These are the activations of a small neural network, seen along a few directions. Each row is one input.
Each table varies a few parts of the input and shows all the possible inputs, shuffled.
Descriptions start from the smaller parts, as in this example, which fits no table here: one of 6 places along a line, together with either a single point or one of 9 places along a line or (one of 3 separate values, together with one of 8 places around a ring).
Shared parts are said once, and a part with two or three values counts as separate values.
In the rows, 128 means zero.

Other details of the inputs shift rows strongly along two fixed directions, in all tables alike. That doesn't count.

Rows:
R1: [155 141 134 130 169 133 154 135 126 126 132]
R2: [ 83 132 139  96 130 113 115 150 114 151 185]
R3: [ 97 116 116 128  90 165 106 120 120 117  82]
R4: [123 194 154 151 171 110 152 132 124 103 184]
R5: [156 145 104 125 129 171 124 130 132 139  82]
R6: [118  81 124 107 114 113 134 135 111 138  91]
R7: [106  98 106 104 113 117 117 149 118 141  85]
R8: [109 121 124 123  84  99 124 128 109 160 185]
R9: [125 152 110 156 141 143 135 136 137 117 182]
R10: [156 129  86 143 126 147 132 139 137 143 125]
R11: [ 74 106 139 115 133 117 128 146 123 113 153]
R12: [139  83 140  87  94 119  61 137 127 136 115]
R13: [ 92  97 122 112 120 111 128 151 124 152 218]
R14: [123 155 124 157 179  94 151 162 135 102 120]
R15: [134 136 127 130 114 202 122 110 131 124 108]
R16: [ 92 131 133 125 109 133 108 115 131 143 121]
R17: [ 97  71 130  86  46 105 114 121 101 185 177]
R18: [ 97 164 148 152 147  92 145 133 120  90 151]
R19: [167 156 125 167 154 142 164 116 139  79  62]
R20: [145 139 124 110 111 119 128 129 114 158 106]
R21: [113 140 158 112 122 119 138 122 114 134 167]
R22: [152  92  89 122 102 158 128 133 134 158 119]
R23: [178 116 139 135  94 158  68 116 139 113  69]
R24: [103 114 141 137 123 144 135 117 118 100 116]
R25: [131 112 109 115 104  76 135 145 113 173 168]
R26: [141 150 123 144  85 204 107 104 128 137  74]
R27: [157 111 111 127 105 114 147 126 123 154 138]
R28: [138 165 142 159 135 162 144  81 144  92 100]
R29: [ 99 135 153 136 131 107 147 124 119  95 140]
R30: [123 114 134 103 133  87 143 119 129 147 121]
R31: [ 96 139 140 120 108 110 119 105 124 138 134]
R32: [145 151 141 146 133 186 137 102 125 110 119]
R33: [120  79 122  91 106 124 122 112 122 165  93]
R34: [130 134 121 133 123 101 140 133 118 120  83]
R35: [160  73 156  98  98 132  79 118 123 123 108]
R36: [131 110 121 141 102 156 133 113 121 136 162]
R37: [125 135 123 117 130  90 133 119 127 148 110]
R38: [142  68 168  73  79  84  79 126 114 142 132]
R39: [136 187 117 162 231 107 161 144 160  88 146]
R40: [138 163 134 135 220 106 169 168 143 110 184]
R41: [ 92  95 127 101 160  76 144 172 125 132 151]
R42: [157 123 111 146 154 119 158 138 130 132 163]
R43: [130  99 105 107 118 156 121 114 143 149  75]
R44: [185 182 163 168 191  94 122 133 147  58 152]
R45: [129 128 131 143 116 188 124  79 135 111  85]
R46: [114 128 131 101 140  87 127 164 117 170 155]
R47: [ 94 132 127 133 130  87 128 158 122 149 221]
R48: [107 181 140 181 174 125 148 142 137  72 138]
R49: [148 142 101 153 147 109 143 154 136 143 157]
R50: [127 118 144  90 131  81 145 144 111 162 156]
R51: [169  88 141 112 109 161  77 121 142 108  92]
R52: [141 151 117 163 136 214 128  85 158  91  75]
R53: [151 135 101 144 109 170 114 104 145 141  37]
R54: [122 175 120 161 160 173 129 104 152  90 111]
Description of these inputs: one of 6 places around a ring, together with either a single point or (one of 2 separate values, together with one of 4 places along a line).
- The inputs of R14 and R41 match in every part but the place on the ring of 6. If R48 is changed in the same way as R14 into R41, which row does it become? => R11
- The inputs of R52 and R54 match in every part but the place on the ring of 6. If R15 is changed in the same way as R52 into R54, which row does it become? => R2
- A walk changes only the place on the line of 4. It starts at R34 and steps to R37. List the rest of the walk in order. => R20, R25
- Change only the choice among 2 separate values in R39. List by row number the other rows that result. => R54
- Which other rows agree with R27 in the place on the ring of 6? List them by row number. => R17, R19, R21, R28, R29, R30, R38, R50

Rows:
R55: [158 159 173 150 202  80 112 141 156  50 181]
R56: [213 157  73 191 167 218 186  98 160  84  13]
R57: [102  67 109  60  98  42 112 201  95 214 160]
R58: [124  62 139  87   9 167  93  92  87 188 138]
R59: [131 186 135 147 144 102 169 124 124 126 208]
R60: [151 138 149 133 114 142  93 129 125  87  55]
R61: [142 116 153 110 104 156  94  91 130 115  20]
R62: [ 33 137 132 128 148  80 137 154 123 136 197]
R63: [105  63 143  81  82 138 107 100 114 122  45]
R64: [181 118  88 127 107 177 129 108 137 167  18]
R65: [ 88 132 153 138 167 133 142 149 132 118 242]
R66: [ 87 176 104 153 154 184 134 124 140 111 171]
R67: [ 66 106 130 102  72  62 128 125  99 185 162]
R68: [212 175 111 186 224 109 154 156 169  88 183]
- What is each input in this table made of? => either one of 6 places around a ring or (one of 2 separate values, together with one of 4 places along a line)
- Change only the choice among 2 separate values in R60. List by row number the other rows that result. => R57

Rows:
R69: [111 131 124 130 129 104 147 136 122 145 167]
R70: [129 104 120  97 132 105 119 144 122 155 142]
R71: [147 165 127 145 192  85 149 155 137 111 167]
R72: [173 149 113 143 136 145 134 118 134 123  91]
R73: [110 167 128 148 178 116 152 152 135 106 168]
R74: [ 81  76 139  75  78  99  84 136 108 167 145]
R75: [170 146 106 145 142 156 124 127 141 116  90]
R76: [115  89 133  94 115 112 110 138 123 159 117]
R77: [121 153 123 145 153 151 148 130 134 113 134]
R78: [123 146 123 143 125 142 127 115 131 117 103]
R79: [109  95 122 107  91 120 104 135 120 159 156]
R80: [138 137 111 137  87 181 129 102 123 137  70]
R81: [140 148 124 154 136 130 133 127 135 117 154]
R82: [144 133 119 149 126 164 128 115 138 118 132]
R83: [112 122 143 110 108 110 113 138 116 144 162]
R84: [117 157 147 143 164  98 132 136 131 102 167]
R85: [103  69 137  72  91  96 107 135 111 184 119]
R86: [153 138 125 140 130 132 128 123 140 109  94]
R87: [136 141 129 144 129 122 137 123 130 126 158]
R88: [117  98 135  98 125 101 121 140 130 136 135]
R89: [111 154 138 139 172 113 152 126 134 106 154]
R90: [118 157 121 157 173 113 153 149 138 111 179]
R91: [160 110 109 113 102 158 118 111 125 150  78]
R92: [138 149 145 138 145 142 139 122 131 112 154]
R93: [129 145 140 143 153 141 126 119 137  99 136]
R94: [118 121 145 109 161  77 145 145 132 121 165]
R95: [134 145 118 153 145 147 157 120 136 120 141]
R96: [150 131 123 139 132 148 117 128 140 122  81]
R97: [135 147 143 147 174  87 154 146 126  96 155]
R98: [110 144 123 132 129 126 138 137 123 133 136]
R99: [174 124 108 144  92 195 108  99 146 109  28]
R100: [143 117  99 143  87 198 124 100 133 138  78]
R101: [135 148 133 151 163 121 152 128 137 111 180]
R102: [143 122 128 131  93 180 111  88 128 122  75]
R103: [129 128 111 137  97 178 109 104 133 123  65]
R104: [152 120 128 139 128 150 136 116 126 107  90]
R105: [100  70 133  83  80  85 104 145 100 163 126]
R106: [126 132 141 125 130 142 122 130 128 123 154]
R107: [ 89  82 116  92  71 103 113 137 107 187 148]
R108: [124 146 127 140 124 140 133 108 129 119 103]
R109: [129 152 144 142 144 120 131 118 130 106 139]
R110: [ 91  79 139  74  70 111  88 143 106 175 157]
R111: [127 147 121 140 135 159 149 117 130 122 116]
R112: [121 132 121 135 126 160 125 109 134 117  98]
R113: [127 132 141 119 150  80 141 141 131 120 150]
R114: [121 115 133 125 143 100 127 151 123 115 139]
R115: [124 132 143 121 155  82 136 145 127 135 145]
R116: [132 142 144 129 122 126 128 125 122 127 151]
R117: [117 100 133 100 109  97 109 140 120 161 114]
R118: [146 117 126 138 130 149 129 125 129 107  95]
- The inputs of R72 and R75 match in every part but one. If R113 is changed in the same way as R72 into R75, which row does it become? => R99
- What is each input in this table made of? => one of 5 places around a ring, together with either one of 4 places along a line or one of 6 places around a ring
- Change only the place on the line of 4 in R85. List by row number the other rows that result. => R91, R94, R104
- Which other rows agree with R76 in the place on the ring of 5? List them by row number. => R70, R77, R82, R88, R93, R100, R106, R112, R118
- Change only the place on the ring of 6 in R101. List by row number the other rows that result. => R89, R92, R95, R102, R111
